Small tables with named rows and columns. After each table, cells are looked up by row and column.

Table muferes
         domenin  dizi  tav  savof  toreba  dibi  tos  paz
fefote        82   177  165    128     183   161  100   95
pape         211    59   56    192     187    32  194   77
vamo         120   178  188    143     179    97  176  179
fem          109   172  174    170     213    87  182  164
sapipat      118   167  143    144     216   119  137  116
leb          143   139  178    141     141    87  221  254
gegede        84   175  132    110     207   173   78   43
bol          163   103  121    210     229    38  219  160

vamo, savof -> 143
fefote, savof -> 128
sapipat, savof -> 144
fefote, paz -> 95
sapipat, dizi -> 167
gegede, tos -> 78
sapipat, paz -> 116
vamo, tos -> 176
sapipat, tos -> 137
fefote, tav -> 165
bol, savof -> 210
pape, paz -> 77
gegede, domenin -> 84
bol, toreba -> 229
vamo, domenin -> 120

guga =
|  | kuva | bifisi | gal | zosam | fub | vaz | vogi | zelu | kes | dor |
|---|---|---|---|---|---|---|---|---|---|---|
| pev | 0.6 | 0.4 | 0.4 | 0.4 | 0.3 | 0.2 | 0.4 | 0.5 | 0.5 | 0.3 |
| vod | 0.7 | 0.4 | 0.3 | 0.6 | 0.4 | 0.2 | 0.4 | 0.6 | 0.7 | 0.1 |
| veleve | 0.3 | 0.4 | 0.4 | 0.4 | 0.4 | 0.5 | 0.5 | 0.2 | 0.2 | 0.6 |
| kur | 0.6 | 0.4 | 0.3 | 0.5 | 0.3 | 0.2 | 0.5 | 0.4 | 0.5 | 0.3 |
| dipotu | 0.6 | 0.6 | 0.2 | 0.3 | 0.5 | 0.3 | 0.3 | 0.6 | 0.5 | 0.4 |
| gof | 0.1 | 0.5 | 0.5 | 0.3 | 0.5 | 0.8 | 0.2 | 0.8 | 0.7 | 0.4 |
| votiba | 0.3 | 0.3 | 0.7 | 0.6 | 0.2 | 0.5 | 0.6 | 0.3 | 0.3 | 0.3 |
| fos | 0.4 | 0.4 | 0.6 | 0.4 | 0.2 | 0.5 | 0.5 | 0.3 | 0.4 | 0.5 |
| rir | 0.4 | 0.6 | 0.4 | 0.3 | 0.4 | 0.5 | 0.3 | 0.6 | 0.5 | 0.5 |
| dat | 0.2 | 0.4 | 0.4 | 0.4 | 0.6 | 0.6 | 0.4 | 0.3 | 0.2 | 0.5 |
| rom | 0.3 | 0.3 | 0.7 | 0.5 | 0.2 | 0.6 | 0.6 | 0.2 | 0.3 | 0.5 |
| zarevor | 0.6 | 0.5 | 0.4 | 0.4 | 0.2 | 0.2 | 0.4 | 0.6 | 0.6 | 0.3 |

bifisi of rom is 0.3
zelu of rir is 0.6
dor of rom is 0.5
dor of dipotu is 0.4
zosam of dat is 0.4
gal of vod is 0.3
vogi of dat is 0.4
zelu of fos is 0.3
gal of gof is 0.5
Row with the largest vaz: gof

dapufa =
	nup	lef	lobidaz	sak	tezofup	zir	gesefam	zik	feke	zab
gifodi	172	167	144	154	142	132	172	167	173	162
nesu	155	108	136	54	160	130	178	133	142	249
duv	167	192	156	220	156	159	160	151	178	121
tez	182	141	159	115	136	132	210	127	165	207
ligumi	135	162	143	177	164	185	132	202	135	144
zunuf	155	156	166	161	162	171	163	152	152	165
kovezas	180	168	155	167	170	130	169	94	203	168
sigu	153	184	181	214	188	201	82	199	207	76
tomiluk	156	170	172	202	165	189	123	203	164	106
natovi	136	139	146	117	155	157	179	156	101	196

sak of tomiluk: 202
gesefam of natovi: 179
tezofup of gifodi: 142
sak of sigu: 214
zab of tez: 207
sak of nesu: 54
zab of sigu: 76
zik of zunuf: 152
zab of tomiluk: 106
zik of tez: 127
feke of gifodi: 173
feke of zunuf: 152
lobidaz of tomiluk: 172
lef of tomiluk: 170
lef of ligumi: 162
Row with the largest sak: duv

rupugin =
          dob    dag  beguri  sekivim  vefese    fil  zibuze  vuromif  zakisa
teso    0.116  0.491   0.544    0.726   0.366  0.787   0.112    0.647   0.206
fev     0.240  0.620   0.343    0.376   0.621  0.717   0.140    0.210   0.145
pak     0.331  0.164   0.119    0.210   0.439  0.582   0.481    0.764   0.773
mubali  0.106  0.540   0.643    0.591   0.278  0.461   0.343    0.237   0.761
moz     0.724  0.606   0.753    0.186   0.385  0.328   0.424    0.799   0.076
ziv     0.128  0.542   0.519    0.638   0.593  0.724   0.549    0.148   0.090
vem     0.165  0.467   0.787    0.344   0.519  0.559   0.172    0.085   0.495
vusu    0.151  0.779   0.530    0.114   0.472  0.746   0.104    0.063   0.148

What is the zakisa of teso in rupugin? 0.206
What is the sekivim of vem in rupugin? 0.344
What is the fil of fev in rupugin? 0.717
What is the dob of vem in rupugin? 0.165
What is the zibuze of ziv in rupugin? 0.549
What is the dag of pak in rupugin? 0.164
What is the dag of ziv in rupugin? 0.542
What is the fil of ziv in rupugin? 0.724
What is the dob of teso in rupugin? 0.116
What is the zibuze of vusu in rupugin? 0.104
What is the zakisa of mubali in rupugin? 0.761
What is the zakisa of moz in rupugin? 0.076
What is the vefese of moz in rupugin? 0.385
What is the sekivim of ziv in rupugin? 0.638
What is the vuromif of ziv in rupugin? 0.148
What is the fil of vusu in rupugin? 0.746
What is the beguri of vusu in rupugin? 0.530
What is the vuromif of teso in rupugin? 0.647
What is the dag of moz in rupugin? 0.606

doso
          bet    nur    sel    rur   pove    pep    mus
sevor   -18.4   15.2   -4.9   18.0  -20.8  -62.3  -35.7
lusar     3.8    9.2  -68.3    7.9  -55.6    6.5   -8.3
sakod    10.1  -29.5    6.4  -53.7    1.0   23.2   25.1
voz       5.2  -10.6   60.1  -11.6   41.5  -13.4   -4.6
mozafa   12.8  -22.6   16.2  -43.4   10.3   17.5   25.5

What is the nur of sakod in doso? -29.5
What is the mus of sevor in doso? -35.7
What is the rur of mozafa in doso? -43.4
What is the pep of voz in doso? -13.4
What is the rur of sakod in doso? -53.7
What is the pove of voz in doso? 41.5
What is the nur of lusar in doso? 9.2

Table dupemer
	pesep	notap	rigifi	dirovo	ler	bufesu
nozagi	6.103	4.947	3.885	4.638	6.851	4.422
kunekar	5.501	6.042	6.928	3.013	3.475	4.761
tada	4.145	5.391	4.879	6.672	4.453	2.986
bov	6.286	5.587	5.043	4.787	6.965	5.874
tarop	4.519	6.977	4.456	2.364	4.722	7.018
dos	5.185	9.819	3.576	6.299	4.177	5.343
ror	6.947	4.332	2.868	7.045	7.996	7.504

What is the bufesu of ror in dupemer? 7.504
What is the pesep of bov in dupemer? 6.286
What is the rigifi of tarop in dupemer? 4.456
What is the bufesu of bov in dupemer? 5.874
What is the dirovo of dos in dupemer? 6.299
What is the dirovo of tada in dupemer? 6.672
What is the ler of tada in dupemer? 4.453
What is the notap of nozagi in dupemer? 4.947
What is the ler of bov in dupemer? 6.965
What is the ler of ror in dupemer? 7.996
What is the notap of bov in dupemer? 5.587
What is the notap of kunekar in dupemer? 6.042
What is the dirovo of kunekar in dupemer? 3.013
What is the notap of ror in dupemer? 4.332

benis =
,tuvavop,lal,folo
ruk,-18.2,-17.0,11.4
nabud,-34.4,-8.3,19.6
lodapo,19.4,-37.1,9.5
nedobi,-21.2,-2.9,7.3
nefado,-28.8,-0.8,-0.4
vafufaz,-94.3,89.3,-52.3
vefisuf,-20.8,-2.7,16.0
ropaf,-82.2,84.6,-60.7
zep,-84.0,82.9,-52.5

What is the lal of lodapo in benis?
-37.1
What is the folo of ropaf in benis?
-60.7
What is the lal of ropaf in benis?
84.6
What is the folo of zep in benis?
-52.5
What is the tuvavop of ropaf in benis?
-82.2
What is the lal of zep in benis?
82.9
What is the tuvavop of vefisuf in benis?
-20.8
What is the tuvavop of nefado in benis?
-28.8
What is the folo of ruk in benis?
11.4
What is the folo of nabud in benis?
19.6
What is the folo of vefisuf in benis?
16.0
What is the lal of nedobi in benis?
-2.9
What is the lal of ruk in benis?
-17.0
What is the tuvavop of nedobi in benis?
-21.2
What is the lal of vefisuf in benis?
-2.7
What is the folo of lodapo in benis?
9.5
What is the lal of vafufaz in benis?
89.3

